Each row below holds a small network's activations on one input, seen along a few directions.
Each table varies a few parts of the input and shows all the possible inputs, shuffled.
A made-up example of a description, with smaller parts first: one of 4 places along a line, together with either a single point or one of 9 places along a line or (one of 3 separate values, together with one of 8 places around a ring).
Shared parts are said once, and a part with two or three values counts as separate values.

Other details of the inputs vary at random and push rows far along two fixed directions, the same in every table; ignore that.

A family of inputs:
x1: [-28 -52  28  20  -4 -11  18  18  -7  21 -20  14]
x2: [ -5  -5   1  10  10  -5 -42   1 -24  -6   4 -12]
x3: [ -7  -1   2  14   6  -2 -41  -5 -25  -1   2 -10]
x4: [ 20  20 -38 -25 -14   9  10 -18   6 -15  31 -12]
x5: [ 18  37 -39 -14  -8   4   7  -9   6 -16  28 -10]
x6: [-26 -56  28  16   0 -13  17  24  -5  16 -18  12]
x7: [-29 -40  36  21   6 -15  14  32  -2  18 -20  13]
x8: [  5  -5  15  18  -4  -5 -31  -6 -24   2  16 -15]
x9: [  4 -10  13  12   3   0 -37   0 -16   1  20 -17]
x10: [ -3 -21  -4  15  -2  -4 -30 -11 -30   4  18 -14]
x11: [ 28  22 -34 -14 -24   8  14 -22   3 -15  26 -11]
x12: [  0  -1   4  18   1  -5 -40  -2 -26  -2  -1 -10]
x13: [ -3  15  -4 -12   5   2  48  19  27  -2 -31  22]
x14: [-28 -53  34  15  -1  -1  14  12   2  22 -14  13]
x15: [ -4  -5   8   2   9  -1 -44  -3 -21  -4   6 -14]
x16: [ -3  16   5 -13   1   7  53  10  29   1 -32  24]
x17: [-30 -39  41  11  12  -2   1  25   8  13 -29  15]
x18: [-15   5  -2 -19  -4   3  55  15  34   4  -5  18]
x19: [ -8   6   1 -16  -7   2  50  17  35  -6 -23  21]
x20: [  7  -9  14  14  -1  -8 -33   1 -23  -3  18 -17]
x21: [ 12   0  16   9  14  -2 -39  -1 -25  -5  -4 -13]
x22: [-34 -50  31   9   2  -4  14  10  -4  22 -13  12]
x23: [ 31  44 -27 -21   3  17  -2 -13  12 -18   8  -9]
x24: [  3  -2  13  13  -1  -2 -40  -7 -23  -4   1 -12]
x25: [ 21  42 -30 -16 -11  18  -1 -18  15 -16  13  -6]
x26: [-20   9  -8  -7  -7   2  58  12  29   7 -10  22]
x27: [ -9  14   1 -24   9   8  46  13  29   1 -25  20]
x28: [ 31  19 -35 -18 -21   6  12 -16   5 -20  29 -13]
x29: [ 43  28 -39 -16   0 -19  -1 -35  29  -5  23  -5]
x30: [ 23  47 -36 -19   5   9   0 -11   3 -19   8  -7]
x31: [-19  11  -3 -19  -4   9  48   8  33   3 -21  23]
x32: [-14  18  -5 -12   7   6  49  11  26   3 -30  25]
x33: [  7   5   8  17  11  -3 -39  -3 -29   1  -7 -10]
x34: [-14 -11 -16 -15  -9   1  59  11  27   1  -6  18]
x35: [ 19 -16   6  16  12 -28 -38 -28  -3  17   9   0]
x36: [ 23  40 -38 -14 -10   5   1  -6   7 -22  11  -7]
x37: [  0   4  13   6  16   4 -41  -9 -26   3  -2 -11]
x38: [  7 -26   6   8  -2   1 -33  -6 -19   0  21 -17]
x39: [  2  -4   6  22  -3  -8 -33  -2 -27   4  14 -14]
x40: [-31 -37  42  19   4  -2  12  19   6  24 -16  14]
x41: [ -5  -5  11  11   2  -1 -35  -8 -24   7  19 -15]
x42: [ 28  48 -26 -17  -1  20   0 -18  11 -14   6  -6]
Description of these inputs: one of 2 separate values, together with either a single point or (one of 4 places along a line, together with one of 5 places around a ring).
The inputs of x38 and x14 match in every part but the choice among 2 separate values. If x7 is changed in the same way as x38 into x14, which row does it become?
> x39
The inputs of x11 and x28 match in every part but the choice among 2 separate values. If x3 is changed in the same way as x11 into x28, which row does it become?
> x2
Change only the place on the line of 4 in x24. List by row number the other rows that result.
> x8, x11, x16

A family of inputs:
x43: [-25 -18  24  14   4  -1   1  20 -12   8 -15   5]
x44: [-16 -24  21  12   9  -5  -1  17  -8   6 -20   7]
x45: [ -7 -27  25  16   7 -14  -1   7   0  14 -16  10]
x46: [  3  -7  14  12   1   5 -45   1 -33  -5  12 -21]
x47: [ 17  36 -25  -4  -9  15 -26 -15 -18 -17  24 -20]
x48: [ 28  23 -18  -5  -1   1 -28 -27  -3  -7  25 -16]
x49: [ 25  32 -28  -7  -1   3 -31 -25 -11 -13  20 -16]
x50: [  3  11  -9 -14  -1   8  22   5  15  -6  -5   5]
x51: [  2  10  -7 -14   2   3  20  -4  20  -1  -5   8]
x52: [  7   8  -7 -14  -1   1  20  -1  19  -3  -6   7]
x53: [ 3 11 -8 -5 -2 -2 21 -6 21  5 -5 11]
x54: [-20 -21  26  14   2   0   1  20 -12   5 -17   4]
x55: [-24 -21  29   8   4   6  -1  16  -8   8 -12   4]
x56: [ -1  -5   6  14  10   0 -51  -7 -33   0   7 -16]
x57: [ 5 11 -8 -4 -1 -7 24 -2 20  4 -4 11]
x58: [  0 -12 -20  -8 -21  -1  30  -1  15  -3  21   0]
x59: [  4  -7   8  15  11 -12 -50  -8 -30   1   7 -15]
x60: [10  5 -3 -9 -2 -2 22 -3 24  3 -3  8]
x61: [  1  -9 -19  -7 -20   0  33  -6   8   2  20   1]
x62: [-21 -21  20  11  11  -7  -2  17  -8  10 -18   7]
x63: [ -2  13  -9 -15   1  10  20   1  16  -4  -4   6]
x64: [  8  11 -12 -10  -2  -2  23   0  16  -6  -9   9]
What is each input in this table made of?
> either one of 2 separate values or (one of 4 places along a line, together with one of 5 places around a ring)
Which other rows belong to the same alternative as x58? List them by row number.
> x61
